A small network was shown many inputs. Here are its activations along a few directions, one row for each input.
In each table, some parts of the input vary, and every possible input appears once, in random order.
A made-up example of a description, with smaller parts first: values(3) and (point or ring(9) or (line(4) and ring(8))).
Shared parts are said once, and a part with two or three values counts as separate values.
In the rows, 128 means zero.

Other details of the inputs shift rows strongly along two fixed directions, in all tables alike. That doesn't count.

Table:
x1: [246 173 107 176 174  87 169  70 141  61 155 165 112 121 182]
x2: [242 183 106 173 174 135 197  46 137  85 173 159 110 132 185]
x3: [ 72 123 163 134  34 131 127 162 171 120 156 128 130 116 147]
x4: [107 103 110 104 169 160 112 123  86 179 102  91 131 140  96]
x5: [199 144 101 124 196 113 140 100  94  88 123 143 107 116 144]
x6: [251 165 116 172 178  94 169  82 137  49 156 171 118 113 184]
x7: [166 170 143 168  98  90 150 115 164  90 149 163 130 128 173]
x8: [ 87 125 117  76 161 131  97 151  82 162  83 105 123 114  74]
x9: [103 108 106  90 164 162 120 114  97 178 107 103 122 139  80]
x10: [201 155 101 122 193 123 146  96  96  96 131 129 103 110 140]
x11: [104 100 100 103 167 160 122 124  89 183 107  95 132 139  94]
x12: [ 74 128 167 148  31 108 118 169 178 128 146 142 139 136 149]
x13: [ 72 133 162 152  32 112 119 157 187 126 153 129 150 123 130]
x14: [ 82 101 166 148  38 121 115 175 180 105 157 144 151 123 148]
x15: [240 188 119 175 180 133 186  53 139  75 166 142 110 135 189]
x16: [151 142 130 127 146 118 128 130 121 115 124 130 132 115 115]
x17: [ 76 123 173 146  39 108 117 175 177 113 143 153 155 122 144]
x18: [ 72 111 162 158  50 142 126 142 185 122 158 129 151 145 151]
x19: [ 74  98 148 163  46 137 138 146 179 136 165 139 157 142 159]
x20: [ 91 116 116  80 167 119  94 150  80 152  77 121 125 119  82]
x21: [176 158 156 161 101 102 152 132 155  80 155 168 125 124 181]
x22: [140 158 126 126 136 114 127 125 123 135 116 124 124 124 121]
x23: [110  99 114  86 165 145  97 156  86 158  95  98 127 121  78]
x24: [ 66  89 145 139  80 145 112 149 146 155 133 119 152 145 132]
x25: [ 75 106 148 155  46 143 139 135 184 132 166 148 150 142 148]
x26: [141 113 117 142 145 135 140 110 122 141 128 130 134 141 147]
x27: [157 135 132 121 140 133 135 132 115 123 125 125 115 122 131]
x28: [ 76 133 174 142  37 119 120 174 177 121 148 137 152 115 136]
x29: [ 78 126 163 146  27 128 125 159 181 134 155 123 133 130 144]
x30: [201 146  99 142 195 141 162  75 100 132 131 121 116 134 151]
x31: [103  91  96 104 172 154 118 124  92 177  99 116 133 144  94]
x32: [144 158 139 145 109 108 143 120 149  90 151 144 128 108 146]
x33: [145 145 125 130 149 149 143 100 131 127 134 115 119 138 129]
x34: [197 149  93 139 196 147 168  73 104 131 135 130 115 134 143]
x35: [ 97 104 105  84 168 132  98 142  90 152  97  99 123 109  75]
x36: [102 107 102  93 165 130  95 139  96 168  92  94 124 123  70]
x37: [101 118 126 110 134 110 107 142 114 123 109 133 133 115 105]
x38: [ 75 107 156 152  33 116 115 165 184 117 155 137 146 131 146]
x39: [145 156 128 123 135 120 129 129 118 137 121 120 114 130 127]
x40: [113  95 119  85 165 136  99 156  80 157  83 115 119 131  89]
x41: [237 169 117 183 178 123 176  60 133  75 157 154 118 140 197]
x42: [109 104 116  91 173 121  93 151  85 149  82 120 135 124  73]
x43: [197 163 112 120 194 106 144 106  88  97 115 149 101 121 148]
x44: [200 149 107 121 192 114 146  99  91  96 117 144  97 121 149]
x45: [100  95 103  87 174 122  93 143  87 143  90 114 125 114  82]
x46: [164 145 139 160 109 128 162  92 168  90 166 154 125 141 172]
x47: [106 107 105  89 161 140  96 144  89 168  94  92 120 128  77]
x48: [ 79 108 154 150  45 139 138 132 187 128 167 147 147 142 148]
x49: [ 75 123 159 156  37 101 116 156 186 117 148 144 152 129 137]
x50: [ 91 122 118  73 160 138  98 156  78 166  87 100 114 119  80]
x51: [107 118 125  81 162 139  98 162  80 167  86 103 121 124  80]
x52: [109  99 110  90 170 136  97 150  92 156  93 101 131 116  72]
x53: [ 98 101 111  94 172 155 105 127  97 163  92 101 124 147  84]
x54: [163 154 141 176 109 140 160  94 162 103 168 133 133 135 179]
x55: [ 77 113 162 149  29 117 121 162 180 127 149 137 136 137 150]
x56: [101 111 112  86 167 162 115 119  99 171 101  97 119 140  80]
Each input here is: values(2) and (ring(10) or (values(3) and ring(6))).
The inputs of x22 and x7 match in every part but the values(2) part. If x39 is changed in the same way as x22 into x7, which row does it become?
> x12
Which other rows does x56 become when the values(2) part takes its other values? List them by row number.
> x46
Start at x19 and move only the ring(10) part, one step at a time. The first step leads to x26. Which rows follow, in order?
> x24, x41, x18, x53, x46, x48, x25, x31
Which other rows does x28 become when the ring(6) part takes its other values? List them by row number.
> x16, x23, x27, x51, x52

Table:
x57: [185 201 120  92 174 102 125 123  71 120  93 116  78 116 106]
x58: [129 197 174 135  48  95 133 153 156  99 148 140 107 111 147]
x59: [164  90  97 130 195  94 115 119  96 101 111 155 126 140 145]
x60: [ 81  55 105  80 167 135  83 152  96 142 110 113 149 102  56]
x61: [175 169  98  98 202 127 133 113  98  94 117 106 103  80  98]
x62: [158 135  97 138 163 144 168  65 122 141 141  99 121 122 123]
x63: [137 161 135 188 102 140 175  60 168 122 172 165 144 155 185]
x64: [ 88 113 163 169  27 159 152 155 166 156 178 121 142 136 183]
x65: [ 88 174 170 103  56  99 110 172 142 133 131 123 111 113 120]
x66: [131 149 105  83 186 137 115 136  94 117 105  97 112  80  73]
x67: [ 81 125 105  54 187 142  90 156  83 151  95  80 117  83  46]
x68: [130  78 105 107 170 131 105 129 105 111 121 131 143  99  83]
x69: [177 181 144 198 115 133 173  78 180 106 171 157 144 177 180]
x70: [ 22  76 160 102  57 180 105 152 178 170 137  78 132 141  86]
x71: [ 57  57 136 115  76 133  92 168 150 115 138 127 166 101  87]
x72: [145  93 122 161 125  98 121 131 140  82 134 169 136 136 169]
x73: [190  97  85 135 213 100 120 109  83  91  97 151 121 140 146]
x74: [200 140  48 117 231 144 165  34  93 151 117 132 101 149 125]
x75: [ 30 109 160 132  56 154  86 169 147 209 111  72 169 156  98]
x76: [135 142 179 167  60 175 174  99 189  88 193 139 126 133 204]
x77: [147 150 162 167  79  79 137 155 157 106 116 178 140 140 177]
x78: [198 163 130 197  92 128 165 106 177 119 178 128 119 147 192]
x79: [203 159 125 129 192  77 137 122  91 122  88 169 118 140 155]
x80: [ 93 122 165 139  75  91 108 180 142 143  97 161 146 141 137]
x81: [ 56  64 111  65 151 202 114 165  75 209 100  92 129 163  79]
What is each input in this table made of?
> ring(10) or (values(3) and ring(5))
Start at x76 and move only the ring(10) part, one step at a time. The first step leads to x81. Which rows follow, in order?
> x64, x78, x75, x69, x63, x74, x62, x70
Which other rows does x73 become when the values(3) part takes its other values? List them by row number.
> x59, x72

Table:
x82: [185 140  97 127 188 138 142  87 102 127 125 115 103 129 126]
x83: [151 142 110 138 167 125 138  98 108 140 114 138 125 147 137]
x84: [ 86 123 132 110 119 115  94 160 113 150  94 117 131 134 104]
x85: [ 75 116 144 103 102 156 109 164 122 163 112 104 135 127  96]
x86: [107  99 107 124 139 138 123 119 129 146 124 126 141 132 114]
x87: [129 120 129 165  91 125 148 112 167 106 165 154 137 132 159]
x88: [134 132 145 148  91 112 134 141 157  88 152 154 127 121 168]
x89: [155 136 115 124 175 145 135  99 111 134 125 107 120 136 115]
x90: [183 166 146 186  98  93 157 112 160  88 156 162 133 131 196]
x91: [111 108 125 110 137 119 105 151 105 167  94 124 133 144 105]
x92: [ 61  87 134 114 114 154 102 144 129 161 119 119 154 144  97]
x93: [ 65  94 144 106  99 129  99 177 131 140 112 123 134 127 110]
x94: [116 134 140 121 113 141 136 144 129 138 135 120 123 122 132]
x95: [135 122 156 162  81 121 139 140 163 100 148 153 144 128 164]
x96: [155 176 153 160  75 115 159 126 168 113 160 146 123 133 170]
x97: [150 110 113 119 164 123 122 129  96 131 112 134 124 127 132]
x98: [130 156 152 149  89 112 144 122 167  90 161 146 133 115 147]
x99: [117 105 135 124 135 128 107 144 117 138 115 124 145 130 114]
x100: [ 82  86 123 114 123 126  99 159 119 158 105 108 147 123  95]
x101: [ 62 108 135 109  83 144 103 167 132 165 125 101 132 117  91]
x102: [108 116 142 161  68 132 147 124 173 107 169 158 143 136 177]
x103: [170 150 112 119 177 132 139 100 102 151 110 118 106 149 125]
x104: [165 126 108 129 185 144 144  94 105 124 115 141 125 143 130]
x105: [161 142 106 108 172 137 134 116  89 135 118 112 110 122 115]
x106: [136 139 112 107 165 121 125 116 109 126 112 119 119 109 102]
x107: [160 137 115 123 178 116 123 121 108 108 115 128 124 125 116]
x108: [128 170 154 151  77 102 142 124 160 104 145 147 127 121 158]
x109: [ 97 126 127 102 138 147 112 146 109 160 114  96 132 124  85]
x110: [155 129 105 122 164 141 135 100 118 137 127 108 118 129 121]
x111: [149 141 115 108 160 141 133 125  97 139 122 118 112 121 126]
x112: [108 141 157 141  61 116 140 139 170  96 162 152 129 113 162]
x113: [158 123  92 129 192 134 140  91 107 131 118 127 129 133 120]
x114: [ 69  94 134 112  95 121  91 170 134 140 118 120 133 121  97]
x115: [ 76 102 124 111 117 152 109 140 130 167 116  89 134 130  94]
x116: [168 126 114 133 179 119 129 115 104 120 116 129 133 128 123]
x117: [114 144 161 145  67 117 148 136 172  93 162 153 128 114 164]
x118: [ 69 102 143 109 108 159 101 147 131 166 120  96 141 139  96]
x119: [157 146 122 105 175 130 131 113  99 118 106 133 113 118 113]
x120: [148 143 155 160  89 115 142 135 168  78 152 158 132 124 168]
x121: [207 175 119 136 187 133 152  93 106 108 136 128 115 122 142]
x122: [142 137 109 105 163 120 124 115 109 124 115 124 117 109 104]
x123: [144 141 152 161  86 135 161 113 170 104 170 137 123 133 181]
x124: [121 157 158 168  62 124 146 120 175 122 159 132 129 140 172]
x125: [102 134 128  93 133 120 111 143 109 158  97 123 119 133  91]
x126: [173 139 102 122 190 111 127 113 104 107 111 126 118 118 120]
x127: [ 69 105 129  88 111 130 101 155 112 147 110 114 127 119  87]
x128: [160 172 120 125 159 124 136 115  99 143 111 115 114 128 129]
x129: [161 112 108 123 165 118 126 122  95 122 114 132 123 129 127]
x130: [161 144 117 118 162 107 123 129 108 126 105 138 114 139 123]
x131: [158 130 110 116 168 146 137 104 103 135 125 116 109 134 136]
x132: [ 61  98 149 109  95 131  86 175 135 141 113 116 148 129  97]
x133: [120 119 143 162  85 132 156 119 168 107 164 158 139 138 174]
x134: [116 116 127 126 108 144 130 123 133 135 138 113 123 137 130]
x135: [116 127 145 171  80 129 150 114 181 102 171 150 153 139 161]
x136: [ 60 114 136 110  86 145 107 165 138 164 123  94 141 117  92]
x137: [100  89 128 110 137 130 109 156 105 151 103 122 134 130 113]
x138: [125 146 142 150  74 128 142 134 169 116 163 126 135 113 147]
x139: [ 64  78 132 118  89 125  94 170 138 158 117 114 153 122 101]
x140: [150 137 106 102 177 120 123 113  94 127 110 126 107 110  99]
x141: [184 138 108 127 173 109 135 113 105  93 124 142 111 124 139]
x142: [163 112 102 122 182 117 121 120  91 132 108 128 120 123 114]
x143: [223 163 110 140 203 143 164  71 105 104 128 130 102 137 152]
x144: [141 110  99 122 164 137 135 103 103 130 121 134 125 141 125]
x145: [ 56 112 152 100  92 136  95 162 134 148 117 115 143 121  89]
x146: [107 121 145 149  69 108 121 150 176  99 154 141 142 116 145]
x147: [180 162 139 184  99 110 175  91 175  95 171 176 129 150 195]
What is each input in this table made of?
> ring(6) and (values(2) or ring(9))
The inputs of x102 and x88 match in every part but the ring(6) part. If x92 is changed in the same way as x102 into x88, which row does it become?
> x132
Which other rows does x136 become when the ring(6) part takes its other values? List them by row number.
> x100, x106, x113, x115, x126
